A small network was shown many inputs. Here are its activations along a few directions, one row for each input.
Each table varies a few parts of the input and shows all the possible inputs, shuffled.
Descriptions start from the smaller parts, as in this example, which fits no table here: values(3) and (point or ring(11) or (line(4) and ring(8))).
Shared parts are said once, and a part with two or three values counts as separate values.
In the rows, zero is written as 128.

Other details of the inputs vary at random and push rows far along two fixed directions, the same in every table; ignore that.
To show where, the next rows are all for the same input, with only those details redrawn:
[139 147 154  77 228 178  96  79 124  73 109 118 115 162 122 150]
[ 98  79 104 147 113 101 150 129 101 115 122 151 100 131 122 136]
[136 176 157  68 154 146  57 122 159 157 116 142 141 134 118 144]
[ 95 106 105 136  40  70 112 174 132 196 128 174 124 104 117 132]
[ 90  94  99 144  60  80 131 162 116 166 126 165 113 113 119 134]

Rows:
R1: [145 223 145 108 119 133  49 143 200 215 107 147 149 101 103 117]
R2: [106  76 109 144  16  88 138 166 138 152 143 141 142 104 133 136]
R3: [114 134 108 176  69  74 144 180  96 192 134 169 128 120 138  98]
R4: [126  94  88 157 115 106 183 126 126 126 122 129 101  95 118 117]
R5: [130  43  68 176 186 134 248  79  79  34 116 100  69 120 134 124]
R6: [175 230 174  95  81 131  76 147 164 204 152 126 185 131 151 116]
R7: [132 120 103 170  16  94 162 156 168 182 145 134 130  82 128 119]
R8: [124  92 103 177  93 118 184 130 143 102 134 112 122 102 132 121]
R9: [ 88  67 126 157  28  88 125 173 144 154 154 131 154 115 128 130]
R10: [112  68  96 124  99 102 162 130 101 115 126 141 104 120 123 136]
R11: [156 179 162 109 138 169  84 136 202 146 141  97 160 106 124 125]
R12: [146 120 166  86 203 199  95  85 141  45 140  80 141 159 134 150]
R13: [171 174 174 115 218 190 128  95 110  61 130  83 148 170 153 123]
R14: [133 156 150  82 225 174  90  72 124  71  99 121 120 171 109 143]
R15: [139 135 156  72 233 186 100  65 123  71 113 111 119 156 124 149]
R16: [ 98  40 108 211 169 146 224 105 106  21 137  83 100 136 126 117]
R17: [162 202 178 111 140 151  77 151 146 148 154 103 178 145 142 115]
R18: [114  69 104 194 185 128 218 104  32  54 125 125  85 154 140 107]
R19: [139 147 154  77 228 178  96  79 124  73 109 118 115 162 122 150]
R20: [168 218 151  87 117 125  69 168 144 210 130 135 163 119 140 117]
R21: [178 177 148  87 230 180 136  96  96  89 119 100 135 156 149 125]
R22: [146 202 149 102 169 149  80 120 182 168 111 126 132 110 119 123]
R23: [151 194 159  51  57 140  40 136 200 201 150 125 180 117 135 149]
R24: [107 111 133 196  41  74 148 191 111 172 163 127 164 128 134  99]
R25: [108  99  97 170 126 109 171 122 123 130 123 132  99  96 120 118]
R26: [115  90  86 108  20  71 137 177 133 199 133 162 134  91 129 137]
R27: [108  82  99 204 180 120 214 102  32  52 108 131  88 172 132 105]
The inputs of R7 and R6 match in every part but one. If R11 is changed in the same way as R7 into R6, which row does it become?
> R17
Describe the family of inputs behind these rows.
> values(3) and (line(4) or line(5))
Which other rows does R2 become when the line(4) part takes its other values? List them by row number.
> R9, R12, R23
Which other rows does R19 become when the line(5) part takes its other values? List them by row number.
> R10, R14, R15, R26

Rows:
R28: [155 174 144 129 187 160 133 103 115 110 120 105 132 148 135 114]
R29: [130 133 120  83 109 111  98 140 118 169 119 157 133 126 131 142]
R30: [ 92  45  80 163 101  86 196 120  60  95 123 161  76 133 128 137]
R31: [139 138 126 106  82 130 116 134 167 153 142 121 142 103 136 139]
R32: [116 137 120 113 116 106 100 136 136 161 108 161 115 118 112 134]
R33: [117 105 133 133  66 104 117 167 117 148 149 137 153 135 137 130]
R34: [131 137 120 122  95 125 117 139 183 152 132 124 138 100 121 132]
R35: [104  78  96 166  79 101 169 145 151 139 135 127 111  90 117 123]
R36: [ 90  80  89 160 101  84 148 141 105 148 115 165  90 106 108 129]
R37: [124 139 156 126 179 156 101 112 141  83 128 113 138 155 126 132]
R38: [101 112 132 151  70 102 121 156 130 148 140 135 144 133 123 121]
R39: [173 172 149 104 187 161 129 115 104 111 133 106 143 151 145 118]
R40: [163 147 143  76 124 155 102 124 161 134 134 102 151 116 139 143]
R41: [151 172 141 138 193 156 131 110 125 103 118 113 127 141 135 111]
R42: [106  46  91 152 214 142 206  58  50  14 102 126  65 167 122 134]
R43: [133 156 165 104 130 151  82 130 137 123 144 121 152 147 134 140]
R44: [145 175 147 137 172 145 117 132 139 149 117 118 134 124 131 110]
R45: [ 91 106 131 163  90 100 119 160 138 152 139 137 140 117 115 122]
R46: [149 172 136 133 106 117 130 144 123 167 140 134 143 125 142 112]
R47: [148 137 143 102 159 167 127  94 159 100 123  99 133 125 123 136]
Describe the family of inputs behind these rows.
> values(4) and line(5)
The inputs of R46 and R28 match in every part but the line(5) part. If R43 is changed in the same way as R46 into R28, which row does it become?
> R38
Which other rows does R42 become when the line(5) part takes its other values? List them by row number.
> R29, R30, R32, R36
